Each row below holds a small network's activations on one input, seen along a few directions.
Each table varies a few parts of the input and shows all the possible inputs, shuffled.
A made-up example of a description, with smaller parts first: line(6) and (point or (values(2) and ring(5)) or line(11)).
Shared parts are said once, and a part with two or three values counts as separate values.

Other details of the inputs vary at random and push rows far along three fixed directions, the same in every table; ignore that.

A family of inputs:
x1: [ 31  -1  12 -19 -20  16  18   2  -7  25  -8 -10   1   4]
x2: [ -4  -2   9 -14  -9  -2   1  17   9  15  -8  -5  -4  10]
x3: [ 34  -3 -16  13   0  29  -3 -25 -26  24  -2  20   9  23]
x4: [  6  -1  34 -20 -18  12  25  26  20  16   5  -1   7 -10]
x5: [ -8   6  33  41   6  31   7 -20  13 -24  17  29  13  -8]
x6: [-13  -7  14 -20   1   0  13  20  10   3  -1 -12   0  -1]
x7: [ 24 -13  11  -1  -3  57   5 -25  -1  27  -4  24   8  36]
x8: [ 18   1 -20 -18  -2 -25  -9   6 -11   6  -5  -7  -7   0]
x9: [ -4  -1  24  39   5  29   4 -24  22 -29  22  20  15  -7]
x10: [-21  -4 -35 -16   9 -21 -31   5  -4  -4  -6  -1   8   5]
x11: [  1  11 -19  -5   4 -22  -1   6  -6  -1  -4  -7  -4 -11]
x12: [  8  -2 -12 -16  -7 -13 -12  -3 -24  17   2  -8  -5   9]
x13: [-21  14  17   7  11  -9  -9   7   6 -16   4 -18  -8 -25]
x14: [-12   5 -30 -11  -8 -25 -12  10   4 -11  -8   1   3   0]
x15: [-25   0   2  -7  -6 -20 -13   7   0 -11  13  -1   0  -6]
x16: [-15  -4  12  -6  -7 -11   5  16  14   9  -7  -3  -4  -1]
x17: [  4  -4 -21  -5  -2 -17  -9   3 -14  23 -14  -9 -11   7]
x18: [ 12 -16  11 -19 -11  23  25  11  -1  28 -10   5  -5  24]
x19: [ 15 -11 -25 -22  -7  -5  -7   9   0  11  -4   7   5  17]
x20: [-22  -3  25   1   4   3  16  14  15 -14   3  -6  -3  -8]
x21: [ 18  -2 -18  -6  -3  -6  -5   3  -9  10   2  -9   3   1]
x22: [  0  12  31   9  -3   0  12  13  13  -7  14 -11  -3 -31]
x23: [ 20   9  17 -18  -6   8  25  17  -4  27  -3  -6  -4  -4]
x24: [-10   0 -12  39   8  -4 -23 -34   5 -42   5  27  11  -1]
x25: [  4   7  14   1  -2   2   3   5  -2  12  -5 -17 -10   0]
x26: [ -1  -6 -19  -5   3 -13   0   9 -16   8  -8 -12 -14   2]
x27: [-14   5  -9 -10  13 -19 -10   9  -6  -5  -1 -23  -4 -12]
x28: [  1   1  39  -8   0  14  31  18   6   9   1 -22 -13 -13]
x29: [-15  -9 -38 -19  10 -18 -24   4  -8   0  -8  -3   8  13]
x30: [ -8  12  -1  24   7 -24 -15 -11   0 -35   4  -4  -3 -23]
x31: [ 16  -4 -23  25   7  27  -4 -35  -9   3   0  41  16  31]
x32: [-22   0 -27  13   9 -35 -13   5 -12 -13  -4 -10 -17 -12]
x33: [ 17  -2 -10 -26   0  14  -5   0 -14  31  -9 -10  -1  13]
x34: [ -2   3  34  -8   5  13  22  11   5   1   4 -23  -8 -13]
x35: [ 23  -8  13  18  -1  35   5 -32   5  -6   7  30  10  19]
x36: [ -4  18  30   7  -7   1  17   6  15 -16   6 -14  -7 -28]
x37: [-35  -4 -13  33  13 -20 -13  -9   6 -33   4  11  -5  -7]
x38: [-18  13  21  16   5  -2  16  -2  25 -25  11   9   6 -19]
x39: [  7  -7 -28  25  -1  12 -18 -42  -7 -15  -2  29  20  22]
x40: [ 17  -2 -29 -11   0 -14 -13   2 -10   5  -1  -6  -5   4]
Each input here is: values(2) and (point or ring(9) or ring(10)).
Changing only the values(2) part turns x25 into x2. The same change can be made to x1. Which row results?
Answer: x39
Changing only the values(2) part turns x14 into x36. The same change can be made to x6. Which row results?
Answer: x34
Which other rows does x18 become when the values(2) part takes its other values? List them by row number.
Answer: x26

A family of inputs:
x41: [  8 -13  -2 -21 -11   5   2  13  -5  30  -9  -1  -3  19]
x42: [ 26  -4 -27  17   4  22 -21 -41 -27  10  -2  18   8  26]
x43: [  5   9  17  26   8  23  -4 -32   0 -16  13   6   5  -4]
x44: [-11   9  12   3   1 -13  12  14   1  -4  -3 -19 -14 -18]
x45: [-19   4 -29   4  -1 -46 -17  14   2 -18  -3  -2  -2 -14]
x46: [  8 -12  -9 -22  -3   9   8   7  -8  23 -15   1  -3  25]
x47: [-24   6   3  -4  11  -7   0  18   8  -4   3  -5   4 -12]
x48: [ -6  11  25  -8  -8  -5   8  13  19 -13   9  -4   6 -20]
x49: [ 27  -5  -6 -27  -7  12   5   6  -8  27  -9 -15  -3  10]
x50: [ 21  -2 -28  18   6  28  -2 -31 -13   9   2  33  18  23]
x51: [ -2   8  19  -3   1  -1  16  10   2  -3  -1 -17 -13 -16]
x52: [ -6   4  20  -3 -11 -17   9  22  15  -5   4  -5  -3 -18]
x53: [-23   4  13  -6  -1 -11  -6  14  10  -8   5  -7   1 -11]
x54: [ -9  -1  29 -19   0   8  14  19  21  -1   1 -15  -3 -10]
x55: [ -6   1  23  20   8  28  -3 -22  12 -14  11  11  10   6]
x56: [-17   1 -42   2   1 -46 -16  10  -5 -16  -9  -2  -2  -6]
x57: [  0  15  30  -8   4   5  20  24   6   9   6 -16  -4 -24]
x58: [  9 -13  -9 -17  -8   7   4   7  -8  30 -12   3  -3  25]
x59: [  6   1  16  22   3  22   4 -21  16 -23   9  13  10  -5]
x60: [-25 -10 -46  31  25 -13 -36 -32 -12 -35   5  15   8  10]
x61: [-11   1 -33  -6  13 -38 -20   5 -16 -14   0 -18  -7  -9]
x62: [-19   0 -46  -3   6 -45 -24   7  -6 -27   1  -3   2  -9]
x63: [ 26  -5 -10 -15  -9   6   2   0 -18  33  -7  -3  -8  17]
x64: [ -6  -3  27  23   3  27   0 -17   9  -9  10  15   2   1]
x65: [  0   5  24  29   4  21  16 -17  14 -23   6  17   2  -7]
x66: [ 18  -5  -9 -21 -17  -4   1   7  -3  21  -5   7   3  13]
x67: [ 26  -3   2 -21 -11   9   4   6 -13  33  -8  -6  -5  10]
x68: [-12  -4  19  32  11  23   7 -22   8 -14   2  12   1   5]
x69: [ -4   7  30  -9 -12  -7  12  17  16  -9   6  -3   4 -21]
x70: [ 20  -5 -14 -14  -8  -2   4   4 -18  30 -11  -8  -9  14]
Changing only one part turns x57 into x50. The same change can be made to x44. Which row results?
Answer: x56
What is each input in this table made of?
Answer: values(3) and (point or ring(9))
Start at x41 and move only the ring(9) part, one step at a time. The first step leads to x64. Which rows follow, in order?
Answer: x53, x55, x54, x60, x46, x68, x58
Which other rows does x46 become when the values(3) part takes its other values? List them by row number.
Answer: x51, x65
Which other rows does x70 become when the values(3) part takes its other values? List them by row number.
Answer: x45, x58
